These are the activations of a small neural network, seen along a few directions. Each row is one input.
Each table varies a few parts of the input and shows all the possible inputs, shuffled.
Descriptions start from the smaller parts, as in this example, which fits no table here: ring(5) and (point or line(9) or (values(2) and line(6))).
Shared parts are said once, and a part with two or three values counts as separate values.

Rows:
row 1: [ 53 -44  49  19  55  11 -19   4  12  30 -86   7 -30 -43]
row 2: [ 31  15 -14   9 -17  23   8 -39  -5 -19  19 -41   4  13]
row 3: [-21  43 -22 -50 -26 -38  16  -5  20 -24 -16  12  -7  24]
row 4: [-27   5   0  15 -11  -1   5  38   9 -22   5   2  -4  22]
row 5: [ 13   2  14 -29  14  15  16   2   7  55 -52 -35 -27 -50]
row 6: [ 64 -24  46   1  27   9  -6 -14   6  30 -92  -2 -64 -51]
row 7: [-19  28  10 -37  37 -42  -2  25 -34 -23  22  15   9  30]
row 8: [-19 -30 -22   1 -24  19   6 -20 -10  -7   7  -6   6 -11]
row 9: [ 25 -37 -17  36  -7   4 -25  -3   2   1  36 -22   1  16]
row 10: [-37  31 -26 -30 -14 -36  12   1  17 -10 -22  18   3  34]
row 11: [-32  20 -16 -17  -2 -47  14  17  12 -17  -9  18  17  27]
row 12: [-24  35  11   3 -23  -1  -1 -20  20 -20  24  12 -16  -2]
row 13: [ 21  -7  -9  36   8  16   6 -19 -10 -11  26 -34  28  18]
row 14: [-36  22  10  19  -9   2   0 -14  22  -2  25  25  -7  10]
row 15: [ 25  -6   6  26  -1  12  -4 -16 -31 -12  30 -32  40  16]
row 16: [-29  14  -7   2 -20  10   8  23  19 -11  -1   8 -18  32]
row 17: [  9  27 -36  -3 -36  14  10 -16   3  -8  21  21   4 -25]
row 18: [-12 -41 -10  10  -9  11  13  -6  -7  -8  25   0  21 -12]
row 19: [ 32 -38   0  25 -14   1 -30   0 -13   5  45 -14  13  17]
row 20: [ 13   5 -20  27  -6  24  -2 -34 -13  -9   9 -41  13  20]
row 21: [ -2 -20 -16 -17 -35  18  16 -26  -3 -16  18  -7  -3 -18]
row 22: [-18   2  20   3 -16  -3   6  41  -2 -14  21  18   8  25]
row 23: [  3   6 -15  15 -20   2  -2   8 -22   0  32  30  40 -22]
row 24: [ -6  15 -39  15 -23  17   6 -10   1   6  16  28  14 -15]
row 25: [-26  28  -8 -26  45 -39   3  21 -17 -26  12   5  -3  31]
row 26: [-33  13  18  32   0 -10  -2   0  13 -12  31  19   7   2]
row 27: [-18  52 -17 -58  20 -31  -2  -1 -14 -38  -1  -8 -27  25]
row 28: [-24  11  37  20  -6 -12  -1   4   2  -3  47  35  19   5]
row 29: [-27  20  -1 -27 -12 -51   4  21 -10 -18  -6  22  29  23]
row 30: [-14  25  -4 -16 -33   8  12  17  22 -24   4   2 -28  22]
row 31: [ -2  -9   9 -15  29  19  10   7   7  68 -57 -28 -15 -38]
row 32: [  1 -19  18  -8  43  15   5  21  10  57 -45 -27   6 -43]
row 33: [ 51 -34  42  14  42  14 -13 -10   8  42 -96   6 -51 -39]
row 34: [-34  40 -21 -38  33 -29  -6   5 -18 -24  -7  -1 -17  35]
row 35: [ 60 -46  64   5  50  15 -31   8   3  27 -78  17 -14 -43]
row 36: [ 23 -28 -24  25 -17  15 -22 -17  10  11  30 -16 -13  24]
row 37: [ -1   5 -29  25 -11   6   8   5  -2   0  28  28  28 -20]
row 38: [ -6 -41   6  -2 -16   8   7  -2 -22  -4  35   8  33 -11]
row 39: [  7 -22  35 -22  36  17  -6  25  -1  55 -36 -17  23 -43]
row 40: [ 38 -17 -20   8 -30  13 -19 -21  12  -3  35 -23 -23  14]
The inputs of row 24 and row 17 match in every part but one. If row 14 is changed in the same way as row 24 into row 17, which row does it become?
> row 12
The inputs of row 30 and row 22 match in every part but one. If row 40 is changed in the same way as row 30 into row 22, which row does it become?
> row 19
What do these inputs look like to the network?
> line(4) and (values(2) or line(8))
List by row number the other rows that have the line(4) part in common with row 1.
> row 4, row 9, row 11, row 13, row 18, row 25, row 26, row 32, row 37
Which other rows does row 18 become when the line(4) part takes its other values? List them by row number.
> row 8, row 21, row 38
Which other rows does row 35 become when the line(4) part takes its other values? List them by row number.
> row 1, row 6, row 33

Rows:
row 41: [-33  58 -14 -38  -5 -38   3   6  18 -29 -24  20 -47  35]
row 42: [-53  48 -36 -56  -9 -29  20  12   0 -11 -13   5  -6  17]
row 43: [-13  13 -23  -6 -21 -16  -4 -14 -13 -46  52 -13   8  47]
row 44: [-27 -28  71  16  56 -30  -4  65 -25  23  -9  55  48 -27]
row 45: [ 23  -6  32 -28  32   0   5  10  20  27 -90  -1 -41 -33]
row 46: [-40  63 -22 -50   1 -31  18   1   3 -18  -5   1 -16  20]
row 47: [ 51 -52   6  45 -27  50 -13 -24   5  38   8 -15   7 -47]
row 48: [ 14   7  29 -28  43   0   6  -1   8  35 -75 -13 -25 -36]
row 49: [-26   2 -35  30 -41   4   8 -10   2 -28  78  -7  32  35]
row 50: [ 57 -38  16  18  37  12 -19  -6 -16  24 -23 -22   1 -13]
row 51: [-79  27  21 -11  17 -56   0  62 -15 -32  60  70  71  31]
row 52: [ 35 -37  25  32  13  36 -13   0  -1  28  -4 -19  -2 -17]
row 53: [ 22   1  39 -15  39  -6  -9   2  24  24 -97   8 -57 -19]
row 54: [ -3   5 -47  29 -59  24  11 -38  -2 -34  64   1  16  11]
row 55: [  1  19 -29   1  -7 -19  -6  -7 -19 -37  41 -13  19  42]
row 56: [ 29 -53  11  48   2  35 -10  -5   3  33  19 -19  12 -26]
row 57: [ -4   2 -38  28 -69  18   8 -29   1 -22  66  -3  26  16]
row 58: [ 42 -42  23  13  23  15 -17 -13 -11  14 -11 -22 -10  -9]
row 59: [ 52 -49  -2  45 -17  56 -11 -33   3  26   5 -11  -3 -51]
row 60: [-19  19 -22  13 -30   5   3  -3  -4 -32  58  -7  16  42]
row 61: [-31  50 -20 -51 -11 -32  18  13  15 -26 -18  12 -32  23]
row 62: [  1  -7  15 -33  33   3   7  11   4  42 -83  -9 -15 -40]
What do these inputs look like to the network?
> values(2) and (point or line(4) or line(6))
The inputs of row 43 and row 58 match in every part but the values(2) part. If row 41 is changed in the same way as row 43 into row 58, which row does it become?
> row 53
A walk changes only the line(6) part. It starts at row 50 and steps to row 58. List the rest of the walk in order.
> row 52, row 56, row 47, row 59

Rows:
row 63: [ 23 -17  40 -18  46   5  -2  10  11  47 -92   1 -33 -50]
row 64: [-24  25  -3 -23   8 -20   7  12  -1  -8  -4   5   2  13]
row 65: [ 14  -6 -17  19 -24  17  -1 -20   1  -8  23  -9   4   3]
row 66: [ 10 -11 -15  18 -20  15  -3 -15  -3  -3  31  -7   9   0]
row 67: [  4 -11  -8  18 -13  14   0  -6  -6   0  30  -8  19   1]
row 68: [  1 -15   7  24  -8   8  -3   4  -7  -4  35   7  23   1]
row 69: [ 13  -6 -20  21 -26  20   0 -19   5  -5  24 -14  -2   5]
row 70: [-17  23  -9 -24   0 -17   4   4   0 -12  -2   5  -8  13]
row 71: [  1 -18  -2  22 -12   8  -3   2  -8  -3  31   3  24   2]
row 72: [ 61 -54  37  23  36  33 -16 -10   1  48 -55 -22 -19 -47]
row 73: [-14  26 -11 -23  -4 -17   7  -3   3 -17  -9   3 -13  15]
row 74: [-15  25 -12 -22  -8 -11   7  -1   8 -13  -7  -3 -18  17]
row 75: [-29  21  11 -15  15 -27   1  21  -2 -10   0  23   6  13]
row 76: [-27  18   1 -18  11 -26   3  20  -2 -10  -3  17   6  15]
The inputs of row 71 and row 76 match in every part but one. If row 69 is changed in the same way as row 71 into row 76, which row does it become?
> row 74
What do these inputs look like to the network?
> values(2) and (point or line(6))
Which other rows does row 70 become when the values(2) part takes its other values? List them by row number.
> row 66

Rows:
row 77: [-12  -9   4  23  -4   0  -3  13  -6  -2  36  15  29   4]
row 78: [ -4  15  -8 -11  -8  -6   0  -4  10  -9  -5  -3 -21  14]
row 79: [ -7  17 -10 -20   7 -13   2   3   0  -7  -8 -11  -9  18]
row 80: [ -5  14   7 -17  17 -24  -4  11 -10 -17  -3   6   0  21]
row 81: [ 12  -5 -11  18 -21  16  -1 -18   5 -10  22 -12  -6  10]
row 82: [-29  16  -5 -20  -8 -10  12  10   4  -3  -2  13   2  -3]
row 83: [ 52 -55  31  19  24  29 -13  -3   3  46 -55 -13 -15 -48]
row 84: [-11  -2  -9   7 -23  11   7  -2   0   1  28   4  18  -8]
row 85: [-29  11  11  -6   9 -21   4  23  -1  -6   3  22  15   9]
row 86: [  1   5 -21  10 -27  10   5 -18   2  -8  20   0   7  -3]
row 87: [  7  -4 -15   9  -7   8  -3 -12  -6  -6  20 -21   6  14]
row 88: [ 10  -9   1  12   6  -4 -10  -4 -15 -15  30  -3  13  15]
row 89: [ 32 -18  42  -5  46  14  -5   3   8  46 -77  -7 -29 -47]
row 90: [-16  24 -18 -19 -12 -10   8  -3   6 -10 -10  10  -9   3]
What do these inputs look like to the network?
> values(2) and (point or ring(6))
